These are the activations of a small neural network, seen along a few directions. Each row is one input.
Each table varies a few parts of the input and shows all the possible inputs, shuffled.
A made-up example of a description, with smaller parts first: one of 6 places along a line, together with either a single point or one of 11 places along a line or (one of 2 separate values, together with one of 8 places around a ring).
Shared parts are said once, and a part with two or three values counts as separate values.
In the rows, 128 means zero.

Other details of the inputs vary at random and push rows far along two fixed directions, the same in every table; ignore that.

Table:
row 1: [102 190 119  85 121 148 179 120 203 169 111 104 104  64 169 121]
row 2: [105 133 122 190 173 163  92 161  90  70 122 189 179 201 155 120]
row 3: [146  38 128 169 130  95  75 111  59 108 163 132 148 175  74 148]
row 4: [122 194 135  70 130 140 184 155 167 155  93 125 102  71 159 110]
row 5: [ 90 166  97 177 152 193 113 126 157  95 131 173 161 157 174 132]
row 6: [127 188 142  33 111 117 208 140 180 187  83  85  80  39 144 110]
row 7: [157  61 137 116 108  88 103 114  91 142 166 104 124 132  82 151]
row 8: [119 202 118  51 102 154 208 107 224 195 101  75  85  31 164 124]
row 9: [132 172 143 121 128 129 136 134 140 120 113 135 115 119 140 112]
row 10: [142  58 127 131 119 105 102 122  90 134 143 122 142 150  89 136]
row 11: [163  94 141  26  76  80 163 116 146 206 133  62  84  56  83 143]
row 12: [103 184 131 129 158 153 149 159 134 115  99 158 136 135 168 109]
row 13: [154  50 130 126 118  86 104 110  85 133 162 104 133 131  83 139]
row 14: [131 162 148 122 136 129 141 135 138 118 117 126 116 125 133 110]
row 15: [127 172 139 138 136 141 128 143 134  96 113 154 125 144 146 118]
row 16: [151  42 122 170 125  87  86 120  62 109 161 125 147 171  79 143]
row 17: [101 163 125 159 165 154 129 163 115  96 103 173 148 164 162 104]
row 18: [137  51 111 148 101 100  98  85 121 146 176  90 130 123  90 161]
row 19: [128 150 136 168 153 133 115 137 114  91 117 155 141 163 139 112]
row 20: [140  90 110 120  96 123 125  82 147 155 163  85 115  93 105 154]
row 21: [ 97 153 111 149 134 160 137 120 161 127 120 137 140 133 161 129]
row 22: [104 169 125 156 158 163 118 161 118  89 111 191 157 170 168 114]
row 23: [160  79 134  52  89  70 159 117 135 195 130  61  97  67  78 134]
row 24: [155  59 135 123 112  89 110 114  90 143 162 102 120 124  80 146]
row 25: [113 155 132 127 134 148 128 147 122 119 107 158 136 142 145 123]
row 26: [150  60 132 135 113  95  87 112  81 129 159 118 134 143  85 148]
row 27: [105 175 119 157 130 153 137 114 171 110 120 129 122 127 159 123]
row 28: [133 167 139 144 145 139 130 139 133 105 111 151 122 140 151 115]
row 29: [103 163 129 158 155 164 110 159 113  92 109 186 154 171 156 120]
row 30: [155  51 133 112 104  97 109 122  95 156 153 103 129 131  79 143]
row 31: [113 179 117 150 129 169 136 109 179 109 123 127 121 121 162 126]
row 32: [132 130 131 185 155 132  96 139 100  81 121 159 147 184 136 117]
Each input here is: one of 4 places along a line, together with either one of 2 separate values or one of 6 places along a line.
The inputs of row 29 and row 9 match in every part but the place on the line of 4. If row 5 is changed in the same way as row 29 into row 9, which row does it become?
Answer: row 31
Change only the choice among 2 separate values in row 18. List by row number the other rows that result.
Answer: row 20

Table:
row 33: [123 127 125 100 124 129 149 139 127 150 122 121 129 104 128 130]
row 34: [129 140 136  89 126 134 145 145 134 153 112 128 123 110 131 123]
row 35: [124 162 127 103 126 127 157 120 151 137 129 115 108  89 141 130]
row 36: [119 129 121 115 133 120 154 133 132 142 120 116 126 107 137 123]
row 37: [148  41 127 173 128  96  79 120  76 118 151 121 147 181  83 134]
row 38: [113 130 110 129 109 159 135 103 187 155 130 107 122  99 144 138]
row 39: [134 149 131 121 123 117 150 113 144 126 126 109 105 102 133 127]
row 40: [142 154 141 118 121 119 140 118 144 127 120 110 105 109 126 120]
row 41: [ 88 232 129 207 185 202 103 168 124  31  94 232 171 212 202  98]
row 42: [128 147 129  91 116 125 144 122 142 143 135 124 118  97 134 134]
row 43: [145  48 129 160 124 106  75 132  76 117 148 136 155 186  82 136]
row 44: [152  67 130 139 120 118  72 119  89 121 164 139 145 164  88 152]
row 45: [119 136 128 119 128 111 160 130 138 143 111 108 112 106 133 118]
What do these inputs look like to the network?
Answer: either a single point or (one of 2 separate values, together with one of 6 places around a ring)
Change only the place on the ring of 6 in row 37. List by row number the other rows that result.
Answer: row 33, row 34, row 36, row 43, row 45
